Each row below holds a small network's activations on one input, seen along a few directions.
Each table varies a few parts of the input and shows all the possible inputs, shuffled.
A made-up example of a description, with smaller parts first: one of 2 separate values, together with either a single point or one of 9 places around a ring or (one of 6 places along a line, together with one of 8 places around a ring).
Shared parts are said once, and a part with two or three values counts as separate values.

Other details of the inputs shift rows strongly along two fixed directions, in all tables alike. That doesn't count.

Rows:
R1: [  0  -6  -2  -7  -9   0   0  -3 -11   3  -5]
R2: [ 0  1  9  2 -4  5 -4  3 -2  2 -6]
R3: [  2   9 -40  15   3  10  20  14   6 -26  -7]
R4: [ 1  2  4 -3 -7  1  2 -4 -7  7 -1]
R5: [-1 -1  6  1 -2 -3 -7 -7 -4  1  8]
R6: [-2  1  5  1 -4 -4 -5 -2 -8 -1  7]
R7: [ -6 -12  -2   0 -11 -11  -3  13  -3   9   1]
R8: [ -3  -2   1  -7 -10  -1   3  -2 -12   5  -5]
R9: [ -5   2  -2  -4 -13   0   1   2  -9   5  -2]
R10: [-6  3  4 -1 -6 -4 -1 -4 -5  0  5]
R11: [-1  1 13 -7  4 -3 -8 -2  4 11 -6]
R12: [-5  0  1 -9 -3 -3 -9  8 -2  5 -7]
R13: [-9  2  1  1 -9  4 -4  7 -5  4 -8]
R14: [  3   9 -21   6  10   3   4   9   9  -9   0]
R15: [ 15  10  21   8  23   6  -2 -14  22  11   5]
R16: [ 13  11  13  16  19   4   5 -18  13   1  17]
R17: [ 20   8  16  13  19   3   6 -19  10  -4  15]
R18: [ -4 -14  -3  -3 -12 -13   1  12  -3   6  -3]
R19: [ -8  -2   2 -12  -2  -5  -5   4  -3   6 -12]
R20: [-7 -1 10 -9  3 -1 -1 -3 -1  1  2]
R21: [ -5   2  -3  -1 -10   2   0   2  -9   6   0]
R22: [-10   3  -3  -7  -2  -3  -8   8   0   6  -6]
R23: [ 13   8  21   7  24   7   4 -17  19   2  14]
R24: [  1  -3  -1  -6  -8   0   3   0 -14   1  -4]
R25: [ 3 -1  7  0 -4  3 -5 -5 -5 10  4]
R26: [ -1   1  -3  -1  -9   2  -1   4 -11   4   1]
R27: [-7  0  0 -7 -4  1 -3  6 -3 -4  4]
R28: [ -5  -5  -2  -6  -6  -7  -2  -5 -10  -6   0]
R29: [ -3 -15  -3  -2  -6 -11   3   7  -4   4  -5]
R30: [ 5 -3  7 -3 -5  1 -3 -8 -5  8  0]
R31: [-6 -2  0  0 -7  4 -8  5 -4  3 -7]
R32: [ 16   3  14   8  26   9   6 -18  18  -3  12]
R33: [ -1  -2  -2  -4 -11   1  -3  -1  -9   4  -1]
R34: [ -6 -12  -2   0 -10 -10  -4  11  -4   9   0]
R35: [  1  -7 -28   8  -3  -8  14  13   4 -10  -1]
R36: [-10  -3   0  -7  -4  -1  -9   4  -2   0   5]
R37: [-5  2  8  1 -6  4 -3  2 -1  5 -8]
R38: [-1 -2  9  0 -5  5 -7  0  0  4 -6]
R39: [ -5  -5  -3 -11   0  -5  -7   3  -2   2 -10]
R40: [ -2   6 -30   3   5   2   1  11   8 -10  -3]
R41: [ 27   0 -12  26  27   3  26  -7  28  -9  11]
R42: [  2  -1  -1  -4 -10   0   1   1 -12   2  -2]
R43: [ -7   0   4  -2  -9   2  -2   4  -5   3 -11]
R44: [ -5  -4   0  -3  -9   2  -5   4  -5   0 -11]
R45: [-5  2  7 -3 -5 -6 -1 -6 -6  0  3]
R46: [ -6  -2  -2 -10  -4  -4 -11   6   0   5  -7]
R47: [ 0 -1  9 -1 -3 -4 -6 -9 -3  0  6]
R48: [  0   0   0  -4 -11   1  -1   2 -11   4  -1]
R49: [ -8  -1   3  -3  -7   2   0   3  -6   1 -13]
R50: [ 20   4  20   6  27   5   1 -15  17   6   3]
R51: [  2   9 -56   9   9   4  17  14  14 -28  -5]
R52: [ 15   8  16  11  20   3   9 -23  11  -2  12]
R53: [  1  -3  12  -3  -2  -5  -6 -11  -4   1   5]
R54: [ 2  0  6 -6  4 -3 -7  2  2  5 -5]
R55: [-4  1  0  3 -6  5 -4  8 -5  0 -6]
R56: [ 1  1 10 -1 -3 -4 -4 -6 -6  0  6]
R57: [ -4  -6   1  -4  -6   2  -3   1  -6  -1 -12]
R58: [  1   0 -56  17  -2  -3  26  22  12 -24   2]
R59: [  2  -3  15  -4   0  -5  -2 -10  -9   0   3]
R60: [ 1 -3 13 -2 -1  3 -2 -1 -5  3 -9]
R61: [-9 -3 -1 -9 -5  0 -6  3 -1 -2  2]
R62: [-14   1   2  -7  -4  -1  -6   5  -3   1   4]
R63: [-1 -2 16 -8  2 -1 -6 -2 -1  3  5]
R64: [ -6   9 -34   6   3   6  11  15   4 -22   7]
R65: [ 12  11  15  10  23  10   5 -14  21   0  15]
R66: [ 11   3  15   4  20   7   4 -12  11  -3  11]
R67: [ -1 -10   3   1  -6  -9  -1   7   0   8   0]
R68: [  4   7 -27   8  12   7  14   2  13 -21   7]
Description of these inputs: one of 4 places along a line, together with either one of 2 separate values or (one of 3 separate values, together with one of 5 places around a ring).
- The inputs of R11 and R19 match in every part but the place on the line of 4. If R63 is changed in the same way as R11 into R19, which row does it become? => R66
- The inputs of R34 and R67 match in every part but the place on the line of 4. If R40 is changed in the same way as R34 into R67, which row does it become? => R46
- Which other rows does R29 become when the choice among 2 separate values takes its other values? List them by row number. => R41
- Which other rows does R51 become when the choice among 3 separate values takes its other values? List them by row number. => R11, R54
- Which other rows does R67 become when the choice among 2 separate values takes its other values? List them by row number. => R58

Rows:
R69: [ 13 -10  51  -1  23 -16 -33 -32   4  23  30]
R70: [ 11   7 -37  35   2  11  -3  17  11  -4   8]
R71: [-27   2  -8 -16  -5  10 -22  19  -9 -21 -18]
R72: [-22   5  -8 -25 -15   0 -38   7 -14   0 -15]
R73: [-11 -33  -3 -18 -23  -8 -13  12 -10  -1 -36]
R74: [ 31   0  43   7   7   8  10 -41 -21   8   0]
R75: [ -5  17 -44  13   8 -19  34  10  16 -26  19]
R76: [-19   1  46 -21  10  11 -19  -1   3  13 -11]
R77: [  1 -18  -8 -30 -23 -19  -7   8 -22  20 -25]
R78: [-27   0   1  -5 -36 -12  -7  30  -9  26 -16]
R79: [ 42  11  29  33  32  18   2 -27  35  40  26]
R80: [-19 -20   5 -13  -6 -24 -16  22 -18 -18   9]
R81: [  4  24  34  -2   6  23  -2 -36 -19  -7   8]
R82: [ 45  25  23  45  13  31  23 -30   8  -3  30]
R83: [-21 -16 -16   5 -35   5  -9  33  -2  -5 -12]
R84: [  8   7 -45   1  12 -10  21   0  12 -14  31]
R85: [  6  30 -43  -7  19  20   9   3  17 -15   3]
R86: [-16  15  40 -21   4   0 -17 -13   5  25 -10]
R87: [  0 -21 -17 -15 -16 -17 -12   7 -22   2 -28]
R88: [-13 -12  -1 -23 -25 -27   1  13 -19  19 -36]
R89: [ 14 -27  55  -4  15  -4   2 -21  14  27 -16]
R90: [  8  13 -36  21  -3   5  33 -19  -6 -42  33]
R91: [  0   3 -33  31  12  19  32  28  25 -15   3]
R92: [ -4  -4 -27  11  19  -5  29  12  20 -31  22]
- The inputs of R89 and R92 match in every part but one. If R77 is changed in the same way as R89 into R92, which row does it become? => R84
- Describe the family of inputs behind these rows. => one of 4 separate values, together with either a single point or one of 5 places around a ring
- List by row number the other rows that have the choice among 4 separate values in common with R82. => R70, R78, R79, R83, R91
- Which other rows does R78 become when the choice among 4 separate values takes its other values? List them by row number. => R75, R86, R88
